Each row below holds a small network's activations on one input, seen along a few directions.
In each table, some parts of the input vary, and every possible input appears once, in random order.
Descriptions start from the smaller parts, as in this example, which fits no table here: line(4) and (point or ring(11) or (values(3) and ring(5))).
Shared parts are said once, and a part with two or three values counts as separate values.
(in the rows, 128 means zero)

Other details of the inputs shift rows strongly along two fixed directions, in all tables alike. That doesn't count.

Table:
r1: [121 146 118 134 122 110 136 127 143  91 115 163 129 126]
r2: [149 109 127 163 150 135 112 115 115 131 140 110 133 129]
r3: [146 141 140 110 122 133 145 151 167  84  80 127 123  93]
r4: [158 150 118 140 146 143 158 126 142 108  79  83 141  84]
r5: [148 117  94 167 163 144 143  89 119 128 116 110 163 124]
r6: [133  90 142 136 133 153  77 120 106 191 189  73 147 122]
r7: [133 121 108 170 126 118 156 104 125 122 101 128 131 112]
r8: [128 108 121 139 152 133 125 116 114 158 125 120 137 119]
r9: [129 141 117 128 121 124 150 124 138  92 106 146 111 151]
r10: [139 118  93 165 162 125 132  85 113 134 107 106 134 108]
r11: [146 124 112 179 125 131 160 105 129 110 108 121 131 133]
r12: [115 138 139 113  77 121 161 159 147  97 112 174 103 152]
r13: [108 147 112 122 122 111 144 119 139 100 103 151 120 130]
r14: [106 159 153  81  96 118 121 159 129 119 147 151 122 153]
r15: [158 106 133 131 171 165 115 122 139 165 111  60 152  78]
r16: [141 113 120 147 144 134 105 113 118 127 147 114 147 124]
r17: [140 135  91 150 143 130 144  92 129  98 109 122 141 130]
r18: [122 110 147 108 144 146  83 126 114 178 167 106 149 134]
r19: [118 155 124 128 121 108 161 128 124 101 112 153 119 125]
r20: [123  86 154 136 140 140  76 117 101 204 187  79 133 104]
r21: [136 134 113 133 131 126 163 125 143  99 104 150 135 151]
r22: [ 95 152 149  90 102 111 126 163 127 127 141 150 115 141]
r23: [101 122 171  48  93 126  84 179 129 162 168 149  88 154]
r24: [100 109 167  77 125 133  93 155 121 174 170 137 117 132]
r25: [146  97 115 159 166 154 115 110 105 172 140  97 146 123]
r26: [ 93 113 162  79 122 132  89 160 124 177 166 133 126 138]
r27: [148 101 149 102 163 168  72 131 131 187 147  39 133  80]
r28: [105 134 177  56  90 123  96 193 117 165 174 147  95 153]
r29: [131 132 124 140  99 116 160 131 137 113 105 155 113 132]
r30: [137 133 118 148 106 120 163 122 145  97 112 140 127 145]
r31: [118 153 134 111 101 108 138 138 147  75 112 179 125 143]
r32: [141 135 103 177 127 126 152  86 131 109 106 122 151 119]
r33: [158 129  92 190 163 138 149  97 100 133 115  97 145 117]
r34: [154  98 121 165 160 133  95 108 103 164 146 100 136 107]
r35: [151 116 142 131 129 155 127 132 150 146 109  71 135  81]
r36: [119 161 139 107  96 117 163 162 135  86 115 165 105 164]
r37: [122 162 134 101  97 111 162 159 141  85 120 163 113 165]
r38: [108 173 123 108 103 107 158 146 140  90 114 168 120 141]
r39: [121 135 128 133 124 106 143 124 135  92 112 166 118 119]
r40: [105 112 183  63  92 131  78 194 128 150 179 157  97 155]
r41: [121 151 119 129 118 109 159 136 122 107 104 151 118 130]
r42: [115 143 117 119 125 111 149 114 136  97 107 156 112 125]
r43: [134 137  92 163 156 128 154  93 132 117 101 133 152 117]
r44: [151 135  94 173 156 135 142  93 106 123 127  95 158 121]
r45: [136 119 138 123 125 122 113 139 133 117 146 134 126 144]
r46: [101 115 182  57  99 141  97 189 132 158 171 150 104 171]
r47: [141  96 122 163 163 129  94 106 103 162 144  98 139 102]
r48: [118 149 128  92  99 113 150 146 154  81 114 166 106 165]
r49: [131 135 103 170 127 122 151  98 135 116 113 127 142 114]
r50: [ 91 132 157  95  82 114 124 161 142 131 141 156 111 139]
r51: [133 143  86 160 152 122 142  85 132 107 105 124 139 115]
r52: [136 144  97 150 143 124 138  86 129 102 105 124 142 126]
r53: [121  91 148 135 158 135  54 124 101 193 185  85 142 107]
r54: [134 133 112 134 128 123 163 126 134 114  94 161 124 135]
r55: [128 102 139 112 140 148  81 133 108 177 168  98 118 135]
Each input here is: values(5) and (point or ring(10)).
Question: Changing only the values(5) part turns r48 into r37. The same change can be made to r13. Which row results?
Answer: r22
Question: Changing only the values(5) part turns r42 into r19. The same change can be made to r52. Which row results?
Answer: r14
Question: Start at r2 and move only the ring(10) part, one step at a time. The first step leads to r45. Which rows follow, in order?
Answer: r16, r31, r1, r53, r39, r47, r34, r40
Question: Which other rows agree with r50 in the values(5) part? List them by row number.
Answer: r6, r7, r11, r12, r20, r29, r30, r32, r35, r49
Question: Change only the values(5) part in r35. List by row number the other rows that result.
Answer: r3, r4, r15, r27
